These are the activations of a small neural network, seen along a few directions. Each row is one input.
In each table, some parts of the input vary, and every possible input appears once, in random order.
Descriptions start from the smaller parts, as in this example, which fits no table here: one of 5 places around a ring, together with either a single point or one of 11 places along a line or (one of 2 separate values, together with one of 6 places along a line).
Shared parts are said once, and a part with two or three values counts as separate values.
(in the rows, 128 means zero)

A family of inputs:
r1: [142 123  84 109 119 130 128 145 130 151 133 102  95 140 151 111]
r2: [153 105 117 117  97 156 127 133 172 104 123 121 112 132 124 111]
r3: [128 112 145 157 116 121 129 133 146  99 124 181 128 135 115 159]
r4: [110 112 129 146 115 101  92 161 134 106 125 152 137 124 163 112]
r5: [159 121  94 122 125 144 162 113 143 133 137 119  85 152 106 161]
r6: [ 69 180 225 104 207 135 106  83  46 151 125  80 241  63 101  88]
r7: [152 126  81 114 128 126 154 121 126 155 139 109  87 150 131 146]
r8: [106 182 190  69 186 183 137  71  76 169 120  34 211  63  90  78]
r9: [139 119 106 115 101 141 124 148 158 122 122 109 112 136 149  94]
r10: [125 127 128 160 131 101 139 126 120 118 131 171 113 147 118 174]
r11: [160 113 115 123 106 162 156 122 170 115 126 133 104 144 101 144]
r12: [120 112 146 153 104 116 105 144 153  91 121 172 137 124 135 126]
r13: [109 130 116 149 124  90 104 158 112 137 130 151 120 135 163 128]
r14: [118 132 116 155 134  86 130 135 105 141 134 158 111 145 144 161]
Q: Describe the family of inputs behind these rows.
A: one of 2 separate values, together with either a single point or one of 6 places around a ring
Q: The inputs of r12 and r2 match in every part but the choice among 2 separate values. If r3 is changed in the same way as r12 into r2, which row does it become?
A: r11

A family of inputs:
r15: [131  94 157 102 140 169 114 127 146 114 121  93 140 117 120  94]
r16: [106 129 127 125 152 111 117 160  78 157 121 128 142 118 158 115]
r17: [130 100 129 109 152 152 105 142 127 135 130  82 128 114 158  92]
r18: [143 160 127 100 115 177 159  95 146 122 126  98 137 114  83 126]
r19: [136 155 101 102 113 152 122 122 140 151 125  70 112 114 140  79]
r20: [118 121 175 133 146 157 130 127 136 106 108 142 161 104  98 132]
r21: [127 110 114 101 162 127 126 137  86 158 137  97 135 130 154 120]
r22: [134 106 150 123 174 146 145  91 113 141 134 117 139 122  95 162]
r23: [125 117 130 124 186 126 140 109  88 151 139 106 126 141 123 149]
r24: [153 169 124 108 129 145 174  77 125 157 133 110 128 120  87 144]
r25: [110 139 144 145 169 114 137 132  71 149 126 141 136 130 130 142]
r26: [118 126 166 146 161 130 139 111 104 140 118 151 146 109 100 154]
r27: [107 148 170 140 117 124 107 108 133  86 122 147 179 103 103 139]
r28: [ 99 146 135 138 117 100  84 139 123 116 124 125 159 104 167  90]
r29: [ 86 151 122 132 136  68  97 136  96 139 132 135 151 108 156 116]
r30: [124 115 173 121 126 152 117 142 135 113 103 133 157 110 129  85]
r31: [137 103 160 106 152 176 145 107 136 107 129 114 156 116  98 136]
r32: [117 122 143 129 138 138 104 163 115 135 113 119 142 108 167  87]
r33: [143 151 124  92  96 170 140 105 148 130 120  88 127 115 108  78]
r34: [131 165  90  95 128 124 136 121 113 174 131  79 115 127 133 109]
r35: [172 100  42 155  47 118 163 156 209 115 128 164  30 199 138 175]
r36: [107 154 165 150 130  96 116  94 103 119 135 155 160 106 104 161]
r37: [178  51  58 166  80 112 146 183 193  91 142 174  41 196 149 183]
r38: [149  95  68 186  55  75 109 176 202  88 154 218  57 190 154 173]
r39: [144 179 108 108 140 125 167  94 104 168 137  98 116 139 113 133]
r40: [156  72  76 169  74 112 133 196 196 100 143 214  44 201 158 175]
r41: [ 95 164 143 148 145  74 116 113  79 129 140 147 146 121 131 146]
r42: [108 139 163 131 104 115  95 119 140  94 113 139 174 107 130  89]
Q: Describe the family of inputs behind these rows.
A: one of 4 places along a line, together with either a single point or one of 6 places around a ring
Q: The inputs of r34 and r16 match in every part but the place on the line of 4. If r24 is changed in the same way as r34 into r16, which row does it become?
A: r26
Q: Which other rows agree with r28 in the place on the line of 4? List them by row number.
A: r27, r29, r36, r38, r41, r42
Q: Which other rows agree with r21 in the place on the line of 4? List them by row number.
A: r15, r17, r22, r23, r31, r37

A family of inputs:
r43: [138 166 120 117 150 138 179  50 111 156 153  81 135 111  62 170]
r44: [ 98 109 181 129 115 150  83 138 142  65  98 118 182  70 146  68]
r45: [ 94 110 174 106 106 163  94 143 150  92 106 103 186  84 136  78]
r46: [172  49 107 163 114 147 134 170 168  86 141 184  61 201 118 191]
r47: [120 116 144  79 112 184 129 128 150 103 105  60 157 100 114  64]
r48: [127 122 122  83 151 145 113 109 131 139 150  79 144 121 142  65]
r49: [108 130 161 161 156 105  97 166  73 154 101 152 151 107 168  96]
r50: [132 173 188 126 130 168 147 106 129 125 114 137 166 119  79 125]
r51: [153  35 105 171 111 123 143 172 182  87 136 209  96 177 133 195]
r52: [115 124 176 104 114 178 107 139 154  96 103  77 170 108 131  69]
r53: [175  42  85 138 119 160 170 141 180  99 129 178  43 183 130 184]
r54: [101 113 154 113 134 119  83 129 123 129 154 119 179 108 159  83]
r55: [111 158 188 126 124 150 134 113 127 121 115 162 182  95  83 134]
r56: [141 145  52 158  43  87  95 171 189 102 133 174  32 191 156 139]
r57: [149 126 130  74 116 195 130 123 162 118 101  36 152  93 112  77]
r58: [124 155 204 148 128 132 123 113 119 101 106 174 184  89  91 125]
r59: [106 167 168 140 151 116 152  72 105 135 152 122 154 128  78 170]
r60: [ 98 154 181 162 157  85 120  77 101 107 135 162 172  98  93 171]
r61: [197  47  57 144 110 174 187 140 180 111 146 148  54 177 124 192]
r62: [ 98 157 117 126 183  94 126 129  61 157 142 111 133 140 150 153]
r63: [123 127 157 110 142 135  96 125 128 134 154  92 162 133 155  73]
r64: [145 123  84 175  44  39  93 173 195  87 108 205  64 158 179 144]
r65: [ 90 159 172 141 157 103 127  73 112 129 139 153 169 110  89 180]
r66: [135 167 151 104 136 180 165  87 129 129 109 125 150 109  66 115]
r67: [111 143 144 133 158 135 128 169  81 178 121 116 126 126 153  93]
r68: [102 134 153 138 156 121 105 166  84 177 106 142 148 118 163 104]
r69: [114 147 102 105 176  97 150 114  60 171 140  91 123 143 138 146]
r70: [158 170 132 102 127 189 177  87 130 146 120  95 147  96  58 127]
r71: [171 140  14 132  27 116 128 147 183 128 143 132  13 177 142 145]
r72: [132 125  70 156  34  60 104 171 200 110 121 197  59 168 174 151]
r73: [ 92 139 129 152 167  62 105 135  47 134 132 139 162 116 155 158]
r74: [138 152  86  98 177 108 157 110  70 181 146  67 114 127 135 155]
r75: [120 139 115 109 168 146 142 150  86 184 113 105 108 119 144  83]
r76: [121 162 146 121 152 126 169  51 107 147 142 107 143 134  68 162]
r77: [160  36 123 179 121 105 124 171 177  65 119 223  82 155 141 189]
r78: [151 131  28 145  33  95 146 148 192 120 133 157  35 186 160 130]
r79: [ 84 147 119 130 178  80 107 130  61 153 133 135 154 125 155 164]
r80: [153 127 105  79 143 152 127 112 135 156 160  48 140 108 133  80]
r81: [150 143 107 104 162 153 153 147  93 200 117  76 105 113 139  97]
r82: [113 110 168 138 136 103  71 126 113 108 143 131 182 103 169  74]
Q: The inputs of r78 and r64 match in every part but one. If r75 is changed in the same way as r78 into r64, which row does it become?
A: r49
Q: The inputs of r47 and r44 match in every part but one. If r48 is changed in the same way as r47 into r44, which row does it become?
A: r82
Q: Describe the family of inputs behind these rows.
A: one of 5 places along a line, together with either one of 2 separate values or one of 6 places around a ring
Q: Change only the choice among 2 separate values in r53. List by row number the other rows that result.
A: r78
Q: Start at r70 and move only the place on the line of 5, one step at a time. The first step leads to r66. Which rows follow, in order?
A: r50, r55, r58

A family of inputs:
r83: [137 136  95 104 150 136 156 125 101 166 141  90 102 156 118 148]
r84: [123 134 105 128  92 107  97 140 160 111 136 122 121 130 159  92]
r85: [112  96 127 137 121 108  98 166 128 128 126 151 126 137 180 107]
r86: [ 87 171 203 104 184 157 111 104  82 145 119  80 220  63 114  77]
r87: [159 118 134 115 104 177 149 111 178 114 125 118 109 142 106 108]
r88: [115 167 126 149 124  97 145 101 121 141 138 166 128 133 102 177]
r89: [114 113 148 160 132  94 128 116 119  96 131 169 136 139 117 180]
r90: [137 159  97 131 142  95 146 112  89 167 135 118 102 134 130 143]
r91: [168  99 107 100 141 171 158 113 138 139 133  96 108 129 108 142]
r92: [133 124 120 118  75 153 117 151 175  95  98 119 122 114 134  93]
r93: [124  92 146 162 144 113 104 169 117 107 127 180 133 132 141 140]
Q: Describe the family of inputs behind these rows.
A: either a single point or one of 10 places around a ring
